A small network was shown many inputs. Here are its activations along a few directions, one row for each input.
In each table, some parts of the input vary, and every possible input appears once, in random order.
Descriptions start from the smaller parts, as in this example, which fits no table here: one of 6 places along a line, together with either a single point or one of 9 places along a line or (one of 3 separate values, together with one of 5 places around a ring).
Shared parts are said once, and a part with two or three values counts as separate values.
(in the rows, 128 means zero)

Other details of the inputs vary at random and push rows far along two fixed directions, the same in every table; ignore that.

Rows:
row 1: [ 38 145 147 129 143 114 117 126 103 111 136 185 133 135 187 116]
row 2: [ 87  80 121 136 134 113  98 138 109 126 106 130 121 121 174 104]
row 3: [183  86 111  98  35 138 138 160  57  59 171  87 148 149 107 196]
row 4: [135 146 134 165 162 143 135 133 169 174 117 116 123  84  94 113]
row 5: [157 156 119 135 128 129 156 120 172 160 106  95 130  86  88 123]
row 6: [121  97 138 116 140 125 104 132 103 115 127 144 123 159 155 115]
row 7: [120  97 122 129 144 121 103 114 114 126 137 145 125 164 171 124]
row 8: [ 31 129 163 136 157 117 117 148  88 119 143 180 134 128 186 111]
row 9: [157 149 119 142 143 134 138 119 177 170  94  97 125  91  97 109]
row 10: [144 154 150 145 164 137 141 145 155 166 110 109 123  89  76 110]
row 11: [ 97  96 121 146 146 125  81 128 116 122 127 146 121 145 172 108]
row 12: [ 33 126 170 122 150 111 135 160  81 116 137 173 135 121 172 116]
row 13: [ 36 128 140 135 129 101 120 148  99 111 110 162 134  99 187 107]
row 14: [ 94 107 123 107 132 113 113 111 125 117 118 157 114 157 168 112]
row 15: [ 25 121 153 150 152 114 108 154  92 121 134 172 136 110 192 106]
row 16: [102 100 127 130 153 116 105 111 116 127 136 155 124 158 183 115]
row 17: [174 153 128 147 126 145 163 133 152 153 147  95 138  95  72 153]
row 18: [119 114 115 125 134 127  87 101 126 111 126 159 119 173 172 113]
row 19: [151 146 128 168 180 139 113 118 173 176 106 118 126 107 107 102]
row 20: [ 93 109 121 119 139 112  93 117 125 117 103 150 112 149 170  96]
row 21: [ 96 108 121 105 140 107 115 102 129 124 116 157 118 163 180 107]
row 22: [110 105 106 138 133 129  76 106 134 117 116 150 118 156 176 103]
row 23: [188  97 109 107  40 147 137 150  65  59 192 102 148 162 104 204]
row 24: [ 73 167 170 162 163 124 158 172 133 165 108 126 141  44 108 107]
row 25: [170 170 124 139 149 143 147 103 181 166 124 119 127 118  88 128]
row 26: [195 113  87  98  31 140 138 119  91  56 183 105 142 181 113 204]
row 27: [179 169 132 115 100 143 184 137 153 139 131  92 129  92  43 155]
row 28: [ 90 108 106 140 140 122  75 107 137 121 113 158 113 155 184  98]
row 29: [120  95 127 125 144 116  99 126 109 122 114 131 124 151 161 108]
row 30: [141 151 148 143 157 137 158 145 158 171 111 105 123  78  73 116]
row 31: [116  85 116 139 142 115  85 125 113 125 102 122 127 139 173 102]
row 32: [105  76 115 134 137 113  94 130 113 132 106 121 127 132 179 107]
row 33: [158 175 130 140 143 146 151 110 179 159 128 125 123 108  79 130]
row 34: [108  95 110 128 127 119  80 117 124 115  96 134 120 141 177  95]
row 35: [175 177 124 145 160 144 134  96 187 163 116 123 124 126  88 118]
row 36: [172 157 145 139 166 139 147 126 163 168 118 110 128 113  77 120]
row 37: [169 151 140 127 127 136 177 143 143 153 134  90 135  90  65 145]
row 38: [115  98 103 130 131 114  83 105 133 119  93 130 122 147 179  97]
row 39: [179 122 101  83  38 131 160 116  87  60 194 120 142 180 116 208]
row 40: [141 143 138 157 157 135 129 144 158 167 101 101 127  79  88 108]
row 41: [149 154 122 141 127 135 152 128 171 159 101  99 123  79  81 122]
row 42: [186 162 148 122 117 149 175 150 133 137 152  98 133 110  44 163]
row 43: [181  90 114  83  41 130 160 154  62  68 182  91 146 159 106 203]
row 44: [156 150 150 146 166 142 137 143 157 170 104 107 125  91  77 104]
row 45: [115 106 113 117 137 113  93 104 129 117 100 141 119 159 171  99]
row 46: [168 153 145 136 158 141 160 132 160 174 123 105 128 106  76 127]
row 47: [175 102 123  76  46 128 176 147  64  67 194 106 146 168 105 209]
row 48: [102 119 116 126 140 122  87 102 129 115 125 163 115 170 174 110]
row 49: [ 84 198 172 134 158 130 175 149 146 155 122 149 133  74  92 119]
row 50: [197 109 112  96  54 138 145 132  72  64 193 109 147 186 108 207]
row 51: [104 101 128 130 141 123 106 121 113 119 138 154 121 153 166 123]
row 52: [ 89 102 104 135 127 121  90 107 135 120 119 154 115 147 181 108]
row 53: [148 155 153 139 161 141 163 138 160 171 120 115 123  91  73 122]
row 54: [111 103 117 109 138 113 110 103 130 126 115 149 118 167 173 112]
row 55: [175 173 140 129 147 148 150 120 173 158 113 116 122 112  66 120]
row 56: [108  97  98 131 126 121  91 103 133 123 122 145 122 160 185 114]
row 57: [201 163 140 136 120 159 158 137 139 137 156 102 139 118  53 161]
row 58: [186 112 110  78  33 136 148 140  75  53 169 104 138 167 100 192]
row 59: [101 114 124 111 138 115 101 113 123 114 116 157 113 165 166 108]
row 60: [ 30 121 165 128 145 107 130 165  81 116 126 165 135 107 175 108]
row 61: [148 163 116 149 142 137 143 107 184 167 119 115 126 101  98 122]
row 62: [175 172 132 131 155 140 149 107 182 162 109 117 123 119  77 118]
row 63: [107  85 112 143 142 122  90 120 119 131 125 137 125 147 181 114]
row 64: [ 37 137 151 119 132 103 131 149  94 108 120 169 130 112 175 111]
row 65: [156 165 145 152 163 147 137 128 161 163 132 122 126 110  79 125]
row 66: [162 159 129 131 146 135 152 120 176 170 104 102 123  99  81 116]
row 67: [ 90  81 119 135 142 108  99 128 113 131 106 128 126 125 186  99]
row 68: [167 110 104  73  34 121 165 132  79  62 173 104 140 163 114 197]
row 69: [177 110  98  89  21 131 144 144  75  52 169  93 141 155 104 200]
row 70: [ 82 192 154 160 152 135 152 143 153 154 123 146 138  66 107 119]
Description of these inputs: one of 2 separate values, together with one of 5 places around a ring, together with either a single point or one of 6 places around a ring.
The inputs of row 44 and row 58 match in every part but the choice among 2 separate values. If row 6 is changed in the same way as row 44 into row 58, which row does it become?
Answer: row 55
The inputs of row 15 and row 70 match in every part but the choice among 2 separate values. If row 32 is changed in the same way as row 15 into row 70, which row does it become?
Answer: row 9
List by row number the other rows that have the choice among 2 separate values and the place on the ring of 5 in common with row 10.
Answer: row 29, row 30, row 37, row 43, row 44, row 60
Which other rows does row 61 become when the choice among 2 separate values takes its other values? List them by row number.
Answer: row 17
List by row number the other rows that have the choice among 2 separate values and the place on the ring of 5 in common with row 33.
Answer: row 1, row 18, row 25, row 35, row 39, row 48
Start at row 62 and move only the place on the ring of 5, one step at a time. The first step leads to row 45. Which rows follow, in order?
Answer: row 38, row 26, row 35

Rows:
row 71: [ 79 131 153 194 235 129  90 139 179 214  65 132 119  64 145  44]
row 72: [140 179 149 142 113 149 170 152 123 126 169 125 146  98  76 166]
row 73: [194 147 116 126 136 143 134 102 161 146 136 109 122 151  87 139]
row 74: [144 172 148 110 124 138 174 131 139 131 148 134 131 125  81 151]
row 75: [152 175 159 130 140 147 168 139 131 137 162 132 136 119  75 157]
row 76: [ 98  60  78 139 147 113  31  72 137 115 101 166 107 198 241  80]
row 77: [ 54  39 120 110 155  93  59 120  88 106  98 166 110 177 245  74]
row 78: [179  79  78  78  32 125 111 106  80  44 163 118 132 209 152 183]
row 79: [117 177 138 132 104 136 170 143 134 127 144 124 138  86  89 152]
row 80: [103  55 102  97  39 106 112 158  38  46 154 119 138 156 180 170]
row 81: [136 183 135 114 103 131 182 130 145 127 135 121 136 101  82 152]
row 82: [178 127 149 136 135 143 153 154 121 147 141  94 138 108  71 148]
row 83: [ 90 139 138 157 203 113 109 120 189 199  49 125 113  70 140  47]
What is each input in this table made of?
Answer: either one of 3 separate values or (one of 2 separate values, together with one of 5 places around a ring)
Which other rows does row 77 become when the choice among 2 separate values takes its other values? List them by row number.
Answer: row 74

Rows:
row 84: [105  82  93 104  63 111  99 116  81  61 148 146 130 177 192 151]
row 85: [194 182 125 157 120 162 167 135 169 157 146  88 136  82  35 161]
row 86: [150 128 125 114 115 133 132 119 110 107 163 138 131 169 130 158]
row 87: [ 42  92 139 178 251 106  53 106 176 205  53 165 102 111 218  14]
row 88: [205 172 122 131 103 148 177 137 165 151 119  65 138  74  32 153]
row 89: [ 54 130 137 152 236 105  74  80 187 188  61 183 101 139 207  30]
row 90: [108 190 139 175 235 137 112  92 243 227  53 148 103  78 111  38]
row 91: [129  82 110 103  83 113 125 129  91  91 135 119 132 153 159 148]
row 92: [ 29 106 147  97  76  99 137 166  40  56 157 168 140 138 194 154]
row 93: [208 171 134 113 119 147 180 133 166 155 126  81 130  99  28 151]
row 94: [149 102 111 112  87 135 114 118  96  79 164 140 133 181 146 159]
row 95: [ 35  97 156 104  87 107 132 175  26  60 177 166 146 143 192 162]
row 96: [151  79 122 103 103 126 110 134  83  91 152 127 126 179 144 150]
row 97: [232 179 132 150 115 164 180 152 163 161 137  57 145  68   4 164]
The inputs of row 91 and row 87 match in every part but one. If row 89 is changed in the same way as row 91 into row 87, which row does it become?
Answer: row 86
What is each input in this table made of?
Answer: one of 2 separate values, together with either a single point or one of 6 places around a ring
